A small network was shown many inputs. Here are its activations along a few directions, one row for each input.
In each table, some parts of the input vary, and every possible input appears once, in random order.
Descriptions start from the smaller parts, as in this example, which fits no table here: line(6) and (point or line(9) or (values(2) and ring(5))).
Shared parts are said once, and a part with two or three values counts as separate values.
In the rows, 128 means zero.

A family of inputs:
row 1: [113 132  91 125 128  96 106 134 116 160 101 120 110  80 145 123]
row 2: [165 107 108 175 117 128  67  64 106 142 107 123 141 113 102 147]
row 3: [ 84 125 124 116 151 115 120 157 128 127 129 111 102 101 152 116]
row 4: [147 113 161 135 108  92 195 160 192 168  85 198 133 192  85 114]
row 5: [ 81 135 118 108 149 156 141 169 133 119 158 127 117 136 146 117]
row 6: [107 144  79 122 123 159 173 135 121 113 163 101 134 172 135 157]
row 7: [133 125  70 171 123  99 100 100 123 169 105 134 138  99  96 155]
row 8: [116 127 166 118 150 132 103 127 115  92 138 107 125  83 167 111]
row 9: [106 145 153  96 147 163 119 141 120  83 164 127 122 133 151 114]
row 10: [200 116 221 141  96  98 175 150 169 152  98 188 134 194  76 118]
row 11: [135 158 108 113 112 177 155 102 114  83 173  93 141 167 138 145]
row 12: [149 108 138 117 133 123  82 100 100 128 114 109 139  65 143 117]
What is each input in this table made of?
> values(2) and (point or line(5))
The inputs of row 2 and row 7 match in every part but the values(2) part. If row 10 is changed in the same way as row 2 into row 7, which row does it become?
> row 4
Which other rows does row 1 become when the values(2) part takes its other values? List them by row number.
> row 12
Which other rows does row 6 become when the values(2) part takes its other values? List them by row number.
> row 11
